A small network was shown many inputs. Here are its activations along a few directions, one row for each input.
Each table varies a few parts of the input and shows all the possible inputs, shuffled.
A made-up example of a description, with smaller parts first: ring(8) and (point or (values(2) and line(4)) or ring(11)).
Shared parts are said once, and a part with two or three values counts as separate values.
In the rows, 128 means zero.

Other details of the inputs shift rows strongly along two fixed directions, in all tables alike. That doesn't count.

Rows:
row 1: 131 101 155 123 121 166 104 151 109 75 139 101 161 131 147 124 139
row 2: 135 153 113 130 131 98 147 93 124 183 116 142 91 146 98 143 103
row 3: 124 131 152 136 190 146 134 171 149 84 171 121 155 105 135 119 163
row 4: 140 112 139 111 157 145 128 100 120 153 140 113 130 148 116 139 132
row 5: 163 131 183 103 219 157 126 148 86 98 213 24 165 173 161 146 208
row 6: 149 150 126 93 151 121 121 61 102 150 143 96 90 179 77 159 135
row 7: 127 106 148 133 132 150 112 156 122 98 164 99 174 133 161 111 124
row 8: 124 142 105 113 88 116 100 84 121 133 112 141 97 141 81 127 92
row 9: 126 190 98 110 188 127 125 82 123 118 187 120 124 149 75 146 146
row 10: 132 133 126 102 123 131 127 77 114 161 105 138 94 140 70 149 115
row 11: 143 156 127 100 152 119 140 75 85 146 162 101 103 176 60 153 118
row 12: 135 137 115 128 105 107 128 113 127 125 148 112 132 145 137 114 106
row 13: 131 118 120 129 116 137 113 105 119 120 146 130 138 146 120 121 88
row 14: 117 139 88 139 101 83 144 83 155 220 43 198 55 96 97 140 96
row 15: 113 142 71 151 59 86 123 88 161 181 86 196 85 114 103 114 48
row 16: 128 151 95 123 84 90 133 92 118 137 132 134 104 145 94 119 86
row 17: 128 140 133 129 157 117 153 125 107 163 131 126 114 114 108 138 137
row 18: 114 72 163 160 95 150 150 210 150 129 50 157 160 80 189 125 143
row 19: 139 141 132 114 102 119 126 112 102 99 133 91 117 159 130 126 140
row 20: 138 132 109 122 124 109 135 79 130 180 107 145 92 155 97 143 101
row 21: 134 123 184 120 209 167 116 195 145 50 177 89 175 102 166 126 207
row 22: 123 166 107 128 184 138 128 115 149 121 167 129 147 129 126 135 148
row 23: 147 161 103 103 137 115 96 67 114 129 184 94 103 171 97 131 117
row 24: 119 91 169 158 117 143 150 216 141 126 70 136 157 83 195 128 164
row 25: 147 142 107 98 138 132 95 53 102 123 176 103 109 184 86 135 99
row 26: 119 114 99 136 86 117 109 109 149 152 103 162 115 127 129 113 79
row 27: 141 128 142 122 150 131 141 113 112 145 145 108 132 155 117 142 125
row 28: 107 100 122 163 59 126 119 180 164 124 63 173 136 74 172 108 110
row 29: 130 177 122 107 194 144 118 115 116 91 189 106 145 140 98 145 179
row 30: 121 133 102 135 62 98 134 127 130 130 96 155 110 120 116 111 97
row 31: 103 84 138 176 79 139 135 217 155 109 98 157 176 71 195 99 116
row 32: 117 147 94 141 77 83 155 107 134 198 50 200 64 113 79 139 83
row 33: 134 108 168 124 142 153 145 171 100 109 132 103 155 131 137 137 160
row 34: 111 66 171 149 114 168 152 209 132 123 82 152 174 79 170 121 144
row 35: 139 79 195 114 182 189 124 175 110 92 159 63 188 129 179 138 197
row 36: 117 90 168 156 135 144 151 209 141 138 73 139 155 62 192 124 173
row 37: 106 77 153 157 85 155 123 214 136 92 99 147 180 84 180 100 127
row 38: 104 116 98 148 66 110 126 125 141 150 89 183 117 110 108 110 62
row 39: 97 128 112 158 122 136 132 175 186 125 69 195 150 64 166 127 145
row 40: 134 117 127 112 121 146 97 100 114 103 144 109 128 153 121 132 118
row 41: 106 164 55 143 121 101 130 86 190 182 80 215 91 105 108 131 92
row 42: 148 154 144 111 197 126 139 100 96 153 178 81 122 146 110 143 158
row 43: 149 160 138 98 223 141 111 110 138 94 208 87 125 150 112 133 170
row 44: 144 138 141 98 158 152 106 95 72 80 212 68 148 179 89 134 126
row 45: 134 143 132 117 123 134 109 131 101 94 170 97 135 139 112 124 140
row 46: 111 141 111 143 130 110 135 138 173 132 96 200 99 86 97 120 114
row 47: 139 142 137 114 110 123 134 125 87 90 156 87 129 162 125 123 143
row 48: 144 169 127 105 160 108 143 86 86 152 164 98 96 169 69 153 129
row 49: 103 165 61 137 114 100 124 85 188 173 70 215 85 100 103 140 102
row 50: 130 150 107 122 91 96 142 92 102 129 138 121 104 163 103 124 97
row 51: 117 80 151 169 139 136 155 202 160 164 74 155 155 65 210 115 153
row 52: 137 135 128 128 112 113 137 114 111 115 153 100 133 162 147 119 118
row 53: 109 106 115 141 93 121 155 117 138 183 71 190 110 104 95 131 77
row 54: 113 83 143 160 92 147 114 202 162 101 98 136 166 82 212 107 142
row 55: 110 69 153 159 85 165 126 207 131 85 96 153 180 89 180 105 121
row 56: 118 79 148 160 78 135 139 197 148 98 83 127 162 105 226 105 146
row 57: 155 114 192 95 218 183 127 135 79 92 223 31 187 168 138 143 185
row 58: 137 143 94 124 88 92 129 76 126 149 120 133 91 166 123 122 95
row 59: 124 122 88 144 65 91 128 112 159 157 87 165 106 122 146 107 82
row 60: 129 156 116 118 137 103 147 98 106 177 109 147 81 117 76 143 126
row 61: 141 177 116 106 200 121 121 81 141 119 191 117 102 149 76 133 133
row 62: 128 88 169 126 140 171 99 182 121 68 159 75 186 126 189 116 168
row 63: 154 158 140 90 139 127 106 100 87 78 188 47 130 173 112 131 161
row 64: 112 97 152 153 159 148 129 207 194 95 103 161 156 65 194 114 164
row 65: 137 146 100 112 94 99 113 82 128 129 127 115 96 153 114 125 113
row 66: 136 148 113 120 126 100 134 88 127 176 98 137 77 145 100 150 123
Description of these inputs: ring(6) and (values(2) or line(4) or line(5)).
The inputs of row 11 and row 6 match in every part but the ring(6) part. If row 9 is changed in the same way as row 11 into row 6, which row does it become? -> row 49
The inputs of row 41 and row 22 match in every part but the ring(6) part. If row 26 is changed in the same way as row 41 into row 22, which row does it become? -> row 7
Change only the values(2) part in row 3. List by row number the other rows that result. -> row 9
Change only the values(2) part in row 61. List by row number the other rows that result. -> row 22

Rows:
row 67: 144 156 122 99 172 126 113 71 109 131 185 97 109 165 79 138 125
row 68: 117 90 119 154 38 123 114 158 134 121 86 146 142 117 171 103 84
row 69: 115 101 126 148 118 138 128 154 162 141 84 165 137 90 162 122 127
row 70: 134 172 100 108 142 110 117 76 126 129 154 128 97 157 79 139 119
row 71: 145 152 133 96 167 134 118 78 92 132 171 98 107 167 70 148 132
row 72: 127 137 107 137 111 100 139 111 142 160 110 152 103 124 121 122 100
row 73: 123 112 103 130 47 109 125 96 123 133 94 154 107 144 113 112 67
row 74: 125 115 136 147 130 131 138 163 147 125 117 130 149 117 176 122 141
row 75: 133 119 166 123 176 163 118 180 120 67 171 76 178 119 177 125 197
row 76: 124 99 150 136 132 149 129 164 142 125 105 136 148 104 153 128 143
row 77: 132 102 175 125 180 176 128 179 108 88 178 77 194 125 168 128 175
row 78: 113 138 100 136 86 102 133 113 153 159 68 187 88 104 97 129 97
row 79: 108 114 124 154 103 130 143 168 146 130 94 167 145 89 147 117 118
row 80: 140 106 183 127 170 160 137 188 98 88 167 65 177 132 177 130 186
row 81: 125 113 138 142 129 132 135 159 143 128 109 127 142 107 176 122 152
row 82: 114 103 124 153 119 137 132 158 166 138 92 168 143 100 162 122 116
row 83: 142 159 117 103 135 107 128 75 110 151 137 111 87 159 82 145 129
row 84: 145 164 121 101 158 117 130 77 91 138 177 88 113 171 84 143 134
row 85: 113 137 101 142 86 103 139 117 142 159 74 189 90 106 94 129 88
row 86: 143 173 114 99 160 114 115 77 108 117 187 100 103 162 74 135 130
What is each input in this table made of? -> values(2) or (values(3) and ring(6))
List by row number the other inputs of the same sort as row 68. -> row 73
Change only the values(3) part in row 85. List by row number the other rows that result. -> row 71, row 80

Rows:
row 87: 102 62 152 180 70 142 156 222 157 126 56 177 173 69 200 102 106
row 88: 104 52 153 177 72 151 149 223 161 132 45 172 179 74 221 110 122
row 89: 134 150 138 120 193 146 121 141 131 96 178 101 150 130 134 133 169
row 90: 141 161 107 104 119 107 113 67 106 116 171 103 102 172 81 126 100
row 91: 121 93 183 134 188 192 116 217 141 51 174 89 212 95 195 118 198
row 92: 133 69 189 142 148 179 126 214 109 82 157 75 206 117 208 116 167
row 93: 140 162 114 108 174 114 140 68 118 168 145 125 89 149 83 149 134
row 94: 146 133 163 113 176 143 132 143 108 114 158 82 139 135 131 143 176
row 95: 140 157 116 102 119 118 120 70 86 138 143 105 98 167 72 146 117
row 96: 114 128 66 147 43 82 119 75 162 187 65 204 72 121 98 111 36
row 97: 137 132 142 115 128 141 109 134 102 82 166 77 151 147 148 123 152
row 98: 135 165 118 102 184 132 113 87 128 122 169 123 114 141 79 142 143
row 99: 110 96 101 159 51 112 132 143 170 149 54 187 124 103 166 109 83
row 100: 135 183 105 109 170 117 114 86 126 114 184 111 112 156 92 140 140
row 101: 144 160 125 100 159 109 124 74 112 150 142 113 76 156 73 148 133
row 102: 140 155 126 106 175 120 138 87 108 157 153 105 108 150 91 150 146
row 103: 111 148 78 144 77 77 152 90 162 216 43 216 61 103 83 133 71
row 104: 108 97 116 158 57 115 145 158 143 153 53 189 119 94 139 114 90
row 105: 139 131 141 111 130 136 113 135 102 78 177 78 147 152 138 118 150
What is each input in this table made of? -> line(4) or line(5) or (values(2) and ring(5))
Start at row 91 and move only the line(4) part, one step at a time. The first step leads to row 98. Which rows follow, in order? -> row 89, row 100
